A small network was shown many inputs. Here are its activations along a few directions, one row for each input.
In each table, some parts of the input vary, and every possible input appears once, in random order.
A made-up example of a description, with smaller parts first: one of 2 separate values, together with either a single point or one of 9 places along a line or (one of 4 places along a line, together with one of 5 places around a ring).
Shared parts are said once, and a part with two or three values counts as separate values.
(in the rows, 128 means zero)

Other details of the inputs vary at random and push rows far along two fixed directions, the same in every table; ignore that.

A family of inputs:
row 1: [136 143 152 114 153  86 149 186 126 106 158]
row 2: [110 102 104 155  94 188  93  69 144 168  86]
row 3: [140 139 148 119 136  87 150 197 144  94 139]
row 4: [161  76  62 110 140 103 142 101 107 116 119]
row 5: [126  90 110 135  94 180  87  55 133 187 126]
row 6: [164 151  45 127 110 113 190  85  82 103  94]
row 7: [158  72  69 114 142 103 131  94 123  95 116]
row 8: [113 138 156 115 163  86 135 168 130  88 157]
row 9: [125  90 111 138  92 181  84  53 129 188 128]
row 10: [175  75  66 114 136 109 142 106 129 110 109]
row 11: [ 93 159 192 144 105 167 106 149 141 177 151]
row 12: [ 81 162 193 151 113 170 101 143 137 171 144]
row 13: [113  98 109 147 108 187  88  55 140 173 104]
row 14: [ 91 158 202 143 112 167  87 132 157 164 159]
row 15: [139 141 149 121 135  86 148 199 141  93 141]
row 16: [ 88 232 189 150  87 175 142 111 101 173 158]
row 17: [129 143 154 126 140  89 141 192 147  82 136]
row 18: [151  80  65 128 142 115 143 108 125  93  88]
row 19: [121 143 158 121 162  90 139 177 138  88 147]
row 20: [ 79 159 196 151 114 172  97 138 151 160 140]
row 21: [134 141 149 115 149  92 154 196 128 100 144]
row 22: [ 81 164 187 149 108 168  99 149 144 170 135]
row 23: [120 141 154 122 157  97 143 183 138  85 134]
row 24: [147  75  66 114 152 106 135  93 122  96 107]
row 25: [129 179 100 148  75 186 120  32  88 188  83]
row 26: [121  95 111 153  91 192  88  63 141 170 101]
row 27: [123 142 149 122 157  95 154 187 130  96 136]
row 28: [109 102 104 158  92 188  90  68 140 168  87]
row 29: [ 87 155 194 134 111 162  95 130 134 185 171]
row 30: [124 144 153 119 163  89 146 180 127 100 149]
row 31: [141 137 154 116 143  91 151 193 140  95 147]
row 32: [163  83  58 121 126 112 147 123 121 113  89]
row 33: [ 87 156 193 132 112 163  91 131 132 184 171]
row 34: [100 156 196 141 103 167  98 150 149 169 153]
row 35: [ 88 242 209 134 103 162 113  91  90 188 164]
row 36: [121 142 157 117 164  94 136 176 139  89 145]
row 37: [133 143 144 120 140  88 156 198 134 100 136]
row 38: [130 139 159 121 148  95 144 185 145  84 142]
row 39: [141 138 155 118 143  89 150 195 137  93 149]
row 40: [169 147  52 119 125 112 187  68  76 107 112]
row 41: [161  80  65 126 127 112 139 114 138  94  87]
row 42: [168  71  67 106 138 104 135 101 120 109 119]
row 43: [116 140 153 113 163  86 141 172 120 101 159]
row 44: [150  77  62 110 153 106 138  98 109 108 110]
row 45: [143 138 156 110 151  88 142 185 139  99 157]
row 46: [157  81  63 118 151 110 145 104 119 109 100]
row 47: [123  95 112 148  98 188  81  54 142 174 112]
row 48: [136 142 151 110 155  89 147 186 128 106 155]
row 49: [151  83  62 127 137 114 139 114 131  93  80]
row 50: [152  85  58 130 135 111 148 118 120 105  83]
row 51: [157  81  63 117 152 111 142 105 117 108 100]
row 52: [116 139 153 111 163  88 142 171 124 103 158]
row 53: [ 92 160 193 146 104 167 104 149 137 178 153]
row 54: [ 82 161 191 147 116 171 100 144 139 170 142]
row 55: [125 213 151 111 140  86 185 145  83  99 175]
row 56: [112 103 101 154  94 187  99  73 134 180  89]
row 57: [127  98 106 142  98 185  96  63 130 192 114]
row 58: [140 140 148 117 137  88 146 198 142  93 139]
row 59: [179 154  60 111 136 103 171  63  71 111  93]
row 60: [176 156  60 116 129 107 177  74  71 107  84]
row 61: [ 92 163 187 149  97 162 103 155 141 175 144]
row 62: [175  76  66 116 134 108 140 107 126 110 111]
row 63: [114 137 155 111 164  90 132 167 132  89 154]
row 64: [ 89 160 195 149 101 167  89 148 158 157 140]
row 65: [125 135 159 109 156  87 131 170 138  88 162]
row 66: [163  76  68 122 136 116 138 109 132  93  94]
row 67: [124  95 111 143 101 187  82  57 143 172 110]
row 68: [116  91 112 139 100 182  81  49 138 173 121]
Each input here is: one of 4 places along a line, together with either one of 2 separate values or (one of 3 separate values, together with one of 5 places around a ring).
The inputs of row 50 and row 30 match in every part but the place on the line of 4. If row 6 is changed in the same way as row 50 into row 30, which row does it become?
Answer: row 40
The inputs of row 24 and row 13 match in every part but the place on the line of 4. If row 65 is changed in the same way as row 24 into row 13, which row does it become?
Answer: row 67
Start at row 21 and move only the place on the ring of 5, one step at a time. The first step leads to row 34. Which rows follow, in order?
Answer: row 66, row 23, row 54
Which other rows does row 40 become when the choice among 2 separate values takes its other values? List them by row number.
Answer: row 59
Which other rows does row 35 become when the choice among 2 separate values takes its other values? List them by row number.
Answer: row 55

A family of inputs:
row 69: [ 91 177 201 130 122 138 112 164 124 167 167]
row 70: [145  97  88 131 115 164 107  48 123 156 103]
row 71: [159 119  82 113 159  66 176 158 121  45 109]
row 72: [150  99  84 137  93 160 108  64 128 153  93]
row 73: [155 114  81 103 176  58 172 148 113  46 115]
row 74: [131 127 106 141 116 153 134 106 122 145 102]
row 75: [ 82 180 188 146 117 145 126 162 136 141 151]
row 76: [132 116 109 128 127 147 128  98 112 155 124]
row 77: [169 117  80 114 147  75 165 151 118  69  96]
row 78: [119 112 106 130 124 143 126  94 112 145 130]
row 79: [169 118  81  98 175  50 171 159 110  53 107]
row 80: [101 175 205 130 126 145 110 148 134 162 177]
row 81: [ 86 125 216 134 135 133  81 209 180 143 160]
row 82: [ 94 182 196 136 133 148 109 141 134 148 149]
row 83: [ 90 181 193 137 135 145 121 153 126 155 151]
row 84: [146  93  72 140  98 174 126  66 117 168  96]
row 85: [126 115 114 128 123 142 113  80 126 133 126]
row 86: [159 131  99  97 183  37 184 192 105  54 122]
row 87: [110 176 197 130 110 131 118 173 139 150 167]
row 88: [162 127 106 105 160  51 178 179 127  39 135]
row 89: [106 171 198 123 126 124 112 161 131 152 173]
row 90: [134  33  88 142 121 173  82  88 164 156  92]
row 91: [ 91 167 196 130 124 137 111 146 134 148 182]
row 92: [152 100  86 139 100 167 114  60 129 150  96]
row 93: [132 127 104 114 165  79 166 154 111  77 126]
row 94: [153  95  82 135  98 167 120  65 126 160 107]
row 95: [ 98 172 193 135 111 137 121 161 142 140 175]
row 96: [128 118  96 145  98 164 118  89 120 163  91]
row 97: [156 126 100 104 164  48 194 197 115  49 141]
row 98: [ 72 119 213 143 131 148  79 190 182 140 167]
row 99: [136 128 111 140 116 152 126 100 128 135 100]
row 100: [146  94  81 129 108 157 100  48 120 159  98]
row 101: [144  93  71 138  91 166 119  71 115 171  93]
The inputs of row 93 and row 86 match in every part but one. If row 95 is changed in the same way as row 93 into row 86, which row does it become?
Answer: row 87
What is each input in this table made of?
Answer: one of 3 separate values, together with either a single point or (one of 2 separate values, together with one of 5 places around a ring)
Which other rows agree with row 82 in the choice among 3 separate values? List them by row number.
Answer: row 70, row 74, row 76, row 80, row 83, row 84, row 90, row 92, row 94, row 99
Which other rows does row 89 become when the choice among 3 separate values takes its other values? List them by row number.
Answer: row 80, row 91
Which other rows does row 69 become when the choice among 2 separate values takes its other values? List them by row number.
Answer: row 101
